A small network was shown many inputs. Here are its activations along a few directions, one row for each input.
In each table, some parts of the input vary, and every possible input appears once, in random order.
A made-up example of a description, with smaller parts first: one of 8 places around a ring, together with either a single point or (one of 2 separate values, together with one of 4 places along a line) or one of 9 places along a line.
Shared parts are said once, and a part with two or three values counts as separate values.

Rows:
x1: [-14 -12   8   2  14   9 -32 -12 -40   4   2 -52 -23 -36  27  35   0]
x2: [-12 -27 -10  19  10  19 -15 -19 -52  16   8 -16 -18   8  20  58   3]
x3: [  3 -10  -9  21  18  -6  18 -12 -27  29 -17  -1  12   8  19  16  -1]
x4: [ 13 -11  -8  22  14  -5   5 -16 -50  37 -11 -10  -4   4  19  37 -12]
x5: [-17 -36  -4  -3   1  24 -29 -13 -42  19   8 -33 -34   0  25  42  19]
x6: [ -2   7   0  31  21   2   0 -22 -28  -4 -11 -17  26 -16  12  11  -4]
x7: [-20 -14  -8  24   7  13  -8 -13  -6 -12 -10 -15  24   3  -3  -4  12]
x8: [ -2 -21 -20  28  11  11   3 -25 -26  11  -8   3  15  21  13  20  14]
x9: [ -8  -2   7  14   7 -16  24  -4  -8  22 -24 -11  15 -20  13  -9  -6]
x10: [-27  27   8 -61  -2  -6  -6  31  65 -45  24  38  -9 -10 -53 -82  20]
x11: [-17   2  -2  24   6  -9   3 -16  -9  -4 -15 -20  22 -14   5  -6   1]
x12: [  1 -11  11  19  30  -7   2  -5 -45  33  -2 -26 -17 -33  28  43 -20]
x13: [ -3 -19  -6  15  20  -3   1  -6 -50  34  -4 -19 -20  -6  28  56 -13]
x14: [ 48  48  14 -33 -66 -22  40  43 100 -16   9  57  16  44 -33 -52 -15]
x15: [ -9 -29   2  -7  11  -1 -14  -3 -38  35  -3 -35 -33 -10  33  41   0]
x16: [  6 -22 -15  29   8  17 -11 -27 -48  19   0  -4   4  14  11  42   6]
x17: [ 53  59  25 -29 -57 -32  41  42 105 -18   5  51  16  19 -28 -63 -26]
x18: [-18 -27  -1   2  13  25 -45 -12 -35  -3   4 -47 -27 -15  22  34   8]
x19: [-17  23  20 -70   2 -19  16  42  67 -19  13  46 -17 -13 -42 -82  11]
x20: [  8   5   1  36  24   5 -14 -19 -48   8  -2 -24  14 -24  10  30  -8]
x21: [-10 -16 -10   8  -2  -7  25 -12  -9  27 -21  -3  11   4   9   3   3]
x22: [ 43  51   5 -19 -65  -2  12  37 102 -56  14  44  22  40 -44 -60 -10]
x23: [-30   3  -7 -70 -24   6  -1  25  61 -37  25  56 -22  29 -50 -71  31]
x24: [ -2 -11 -13  31  21  18  -9 -23 -23 -14 -11 -12  24   1   7  16   5]
x25: [ 17   0  10  23  17 -11   9 -13 -49  27 -17 -16   3 -23  23  33 -23]
x26: [ 10  -3  10  25  30 -16  22  -9 -23  23 -18  -8  17 -20  21   9 -10]
x27: [ 41  42   0 -25 -78  -4  23  35 101 -33  19  61  16  59 -39 -55  -1]
x28: [ -8 -19 -15  26  25  17 -29 -16 -43  -6   1 -30 -13 -11  18  51  -5]
x29: [ -3 -20  19  -6  17  -4 -10  -4 -36  33  -4 -44 -34 -38  34  30  -8]
x30: [-30   9  -3 -61  -5   8 -17  34  67 -59  28  42  -9   9 -57 -77  26]
x31: [  5 -14 -10  36  22  16 -26 -22 -40  -7  -3 -15  20  -3   8  40  -5]
x32: [ 43  65  16 -18 -60 -19  19  37 103 -44  17  42  27  22 -39 -64 -17]
x33: [-20   8   3 -75  -8 -11  16  35  65 -14  17  54 -20  11 -45 -71  19]
x34: [ -7   0   0  25  22   2 -18 -19 -51   5   1 -38 -18 -26  22  44 -15]
x35: [-17 -25 -19  19  -6   5   8 -19  -8   9 -11   1  14  20   4   4  20]
- Changing only one part turns x31 into x20. The same change can be made to x24. Which row results? => x6
- What do these inputs look like to the network? => one of 5 places around a ring, together with either one of 2 separate values or one of 5 places along a line
- Change only the choice among 2 separate values in x27. List by row number the other rows that result. => x23
- List by row number the other rows that have the place on the ring of 5 in common with x25. => x9, x12, x17, x19, x26, x29
- Start at x13 and move only the place on the ring of 5, one step at a time. The first step leads to x12. Which rows follow, in order? => x34, x28, x2

Rows:
x36: [ 53  60  40 -19 -21 -63  78  46  52  39 -16  36   8 -31 -13 -47 -45]
x37: [-53 -84 -17  -7  47  32 -27 -33 -94  45   0 -16 -33  13  25  54  40]
x38: [-46 -39  -2  -7  47  20 -63 -20 -65 -12   1 -69 -39 -53  22  39  13]
x39: [ 80  41  30 -22 -64 -22  27  58  65  21  16  10 -29  10  13  10 -41]
x40: [-52 -23   5  -1  91  -2 -31 -26 -80  13 -10 -50 -23 -76  19  -2  17]
x41: [ 14  -8 -17  87  -4   7   9 -35 -59  36 -16 -35  33   8  47  95 -26]
x42: [ 75  26 -11  12 -93  14 -13  15  66 -35  27  23  18  68 -13  20 -10]
x43: [-73 -53 -29  14  41  24 -42 -30 -68  14   7 -38 -34 -16  23  61  23]
x44: [-15 -17 -19 -60 -47  45 -60  14  48 -58  48  25 -53  42 -31 -13  35]
x45: [ 42   6  13  72   3   3 -10 -26 -53  11 -22 -61  23 -25  46  73 -41]
x46: [ 34 -41 -13  66  11   6  25 -39 -87  65 -32 -16  29  37  52  92  -5]
x47: [ -61   -2   -1  -53    7  -10   21   14   66  -29  -10   30   15    2
  -46 -117   43]
x48: [  -9    4   21 -101  -20   -3  -22   54   46    0   39    4  -96  -10
   -7  -22    4]
x49: [ 27  40  22  21 -37 -37  67  11  77 -15 -22  37  77  30 -26 -81  -5]
x50: [-35  21  24 -94  21 -40  30  42  42  25   0  33 -59 -54 -26 -80  -4]
x51: [ 36  49 -24  41 -39   7  19  -8  62 -70   5  62  93  67 -54 -39  -7]
x52: [ 33  20  23  79  50 -16  21 -31 -67  38 -37 -40  39 -51  41  32 -32]
x53: [-49   1 -44 -28   9  34 -30  -5  51 -89  20  65  29  38 -70 -73  41]
- What do these inputs look like to the network? => one of 2 separate values, together with either one of 4 places along a line or one of 5 places around a ring
- Changing only the choice among 2 separate values turns x48 into x39. The same change can be made to x40. Which row results? => x52
- Start at x39 and move only the place on the ring of 5, one step at a time. The first step leads to x42. Which rows follow, in order? => x51, x49, x36
- Change only the place on the line of 4 in x43. List by row number the other rows that result. => x37, x38, x40

Rows:
x54: [ 51  51  20 -16 -30 -16  16  28  57   5  35  23 -16 -14  -8 -26 -11]
x55: [ 29  23   2 -16 -43   4   2  18  56 -15  31  36  -1  56  -9  -9   4]
x56: [-60 -20 -20 -99  25  19 -37  34  31 -37  27  33 -67 -20 -51 -66  36]
x57: [  7 -30  27  28  19 -15  20 -15 -36  50 -30 -38  17 -21  40  22   4]
x58: [-26 -11 -32  57   6  14  -4 -30 -47  -1 -12 -16  24  18  16  63 -16]
x59: [ 31  27   6   4  -7  -2  21   6  44 -32  -8  37  44  -4 -36 -65   3]
x60: [ 26   1  26  26   2 -11  -4  -8 -35  29 -15 -64 -18 -30  50  41 -23]
x61: [ 17 -15  -2  26   4  10 -20 -19 -57  16  -1 -20  -5  24  30  77 -17]
x62: [-92 -54 -17 -48  45  20 -48 -25 -71   5   8 -40 -70 -38   4   8  35]
x63: [-10 -15   3  45  19   5  17 -36 -60  -6 -52 -31  31 -17  15  16 -25]
x64: [ 23   8  11 -19 -23 -20  46  34  53  15 -12  39  16  -4 -22 -40  -7]
x65: [  4  36 -23  12 -16  -8  -8  14  67 -28  30  41  45  51 -29 -21  16]
- What do these inputs look like to the network? => one of 2 separate values, together with either a single point or one of 5 places around a ring
- Changing only the choice among 2 separate values turns x64 into x57. The same change can be made to x59. Which row results? => x63
- Change only the choice among 2 separate values in x61. List by row number the other rows that result. => x55

Rows:
x66: [-17  -9 -10  10  17   9 -10  -8 -22  -3   3  -8  -7   0   4  13   3]
x67: [ 10  -2  -3  17  -1   9   0 -12 -13  -3  -2   1   8   7   6  18  -5]
x68: [ -3  -8  -5  14   7   5  -8 -10 -19  -5   3  -5   4   6   2  21  -3]
x69: [ 19  38   7 -48 -37 -13  23  43  76 -18  19  59  -8  20 -40 -61  -4]
x70: [  9 -10   2   8   1   2   4  -2  -2   8  -3  -3   5   7   9  10   2]
x71: [-21 -16   1 -18  21   1  -9   0 -14  10  -2  -6 -14 -13   2  -6  14]
x72: [ 9  1  5  8 -8  5 -2  0 -5  2 -1 -7 -3  2 12 13 -6]
x73: [  0  29   2 -41 -43  -3   9  28  95 -51  15  47  16  28 -50 -81  15]
x74: [  6   3   3  11   3 -11  14   5   3  15 -13  -2  14  -4   5  -1  -5]
x75: [14  9  7  8 -8 -3  1 -2 -5  5 -2 -8  1  0  9  4 -5]
x76: [ -2  -4   3   4  -4   1  -6  -4  -9   0   4 -12  -7  -2   7  18  -5]
x77: [-19 -10  -7 -10  21   8 -15 -10 -22   2   1  -2 -10 -16  -2   3  10]
x78: [ -5 -13  -3   1  -1   0  -1  -7  -9   7  -2  -6   0   4   3  15   1]
x79: [-13 -11   6 -16  17   1 -14   1 -13   1   4 -13 -21 -21   2  -3   6]
x80: [ 11   6  -1  22   5  -5   9  -2  -6   3  -7  -1  18  -6   0   8 -11]
x81: [-21 -12  -6  -1  14   3  -3  -3 -12   7   0  -9 -11   1   9   5   7]
x82: [ 14   5  -2  17   0   1   3 -13 -13   0  -2   0  13   4   3   8  -5]
x83: [-12  -7  -4  -2   5   3  -9  -5  -9  -1   3 -16 -16 -10   7  11  -1]
x84: [  9  12   3   8  -5 -10   7   5   2   7 -12  -8   7 -11   5   4 -14]
x85: [11 -1  2  8 -4 -4  7 -5 -3 15 -5 -1  9  3  6  1  4]
- What do these inputs look like to the network? => either one of 2 separate values or (one of 3 separate values, together with one of 6 places along a line)
- Start at x77 and move only the place on the line of 6, one step at a time. The first step leads to x66. Which rows follow, in order? => x68, x67, x82, x80
- Change only the choice among 3 separate values in x67. List by row number the other rows that result. => x70, x72
